A small network was shown many inputs. Here are its activations along a few directions, one row for each input.
Each table varies a few parts of the input and shows all the possible inputs, shuffled.
A made-up example of a description, with smaller parts first: one of 6 places along a line, together with either a single point or one of 11 places around a ring or (one of 2 separate values, together with one of 8 places around a ring).
Shared parts are said once, and a part with two or three values counts as separate values.
In the rows, 100 means zero.

Other details of the inputs shift rows strongly along two fixed directions, in all tables alike. That doesn't count.

Rows:
row 1: [117 96 122 71 104 102 91 114 111 87 62]
row 2: [143 79 104 131 26 71 104 112 115 53 137]
row 3: [108 86 131 94 112 99 89 103 131 78 72]
row 4: [128 81 115 59 115 106 89 107 94 99 75]
row 5: [114 70 110 80 113 122 85 106 86 96 80]
row 6: [32 133 75 94 140 124 105 84 74 135 104]
row 7: [30 140 77 129 151 107 105 90 81 122 91]
row 8: [124 77 117 112 121 92 90 108 114 96 70]
row 9: [90 153 54 97 56 70 124 90 59 93 171]
row 10: [39 154 91 115 144 102 111 88 99 141 86]
row 11: [84 171 71 129 54 50 141 94 111 87 149]
row 12: [112 66 110 85 113 124 85 105 89 98 80]
row 13: [42 144 80 76 144 109 111 84 85 144 100]
row 14: [41 138 80 85 143 112 111 81 91 150 103]
row 15: [96 78 127 107 109 114 84 105 118 68 74]
row 16: [106 88 117 85 102 116 87 115 98 78 64]
row 17: [164 73 92 111 36 72 109 98 115 94 149]
row 18: [116 80 125 111 115 100 84 106 128 96 76]
row 19: [109 58 109 100 112 129 86 101 101 107 84]
row 20: [104 73 120 125 112 115 81 107 114 86 78]
row 21: [127 78 115 64 114 107 90 106 97 102 77]
row 22: [77 158 73 122 54 53 131 91 110 98 161]
row 23: [108 54 109 105 111 132 86 100 104 111 86]
row 24: [167 82 93 95 38 67 108 102 104 84 146]
row 25: [171 87 95 86 39 63 108 105 97 78 143]
row 26: [75 160 67 144 46 64 137 96 97 75 152]
row 27: [115 72 110 76 113 121 85 107 83 93 78]
row 28: [121 64 114 87 113 115 90 100 114 117 83]
row 29: [29 145 86 130 139 116 106 91 85 130 89]
row 30: [110 61 110 94 112 127 85 102 97 104 83]
Each input here is: one of 2 separate values, together with either a single point or one of 6 places along a line or one of 8 places along a line.
Changing only the choice among 2 separate values turns row 16 into row 1. The same change can be made to row 6. Which row results? -> row 24
Change only the place on the line of 6 in row 3. List by row number the other rows that result. -> row 8, row 10, row 11, row 18, row 22

Rows:
row 31: [101 80 115 98 142 115 90 110 97 93 49]
row 32: [83 66 126 102 130 131 74 100 116 94 70]
row 33: [111 77 113 51 139 124 87 96 98 134 71]
row 34: [78 140 78 135 99 73 108 91 85 99 133]
row 35: [82 131 71 143 90 84 118 94 83 118 128]
row 36: [25 146 90 80 164 109 114 85 108 138 75]
row 37: [153 76 118 109 68 71 93 103 132 81 117]
row 38: [61 146 84 102 71 94 115 97 91 85 128]
row 39: [76 160 87 92 80 71 122 96 107 103 121]
row 40: [86 60 117 110 121 143 85 102 114 112 67]
row 41: [153 92 114 110 59 79 96 121 96 56 94]
row 42: [102 72 122 101 131 121 92 103 127 129 60]
row 43: [171 68 94 86 69 87 92 109 71 88 118]
row 44: [64 130 73 106 81 93 121 90 93 90 137]
row 45: [152 56 97 75 55 105 92 104 84 83 131]
What is each input in this table made of? -> one of 3 separate values, together with either a single point or one of 4 places along a line
Changing only the choice among 3 separate values turns row 38 into row 41. The same change can be made to row 44. Which row results? -> row 31
Change only the choice among 3 separate values in row 45. List by row number the other rows that result. -> row 33, row 43
Change only the choice among 3 separate values in row 37. List by row number the other rows that result. -> row 32, row 34
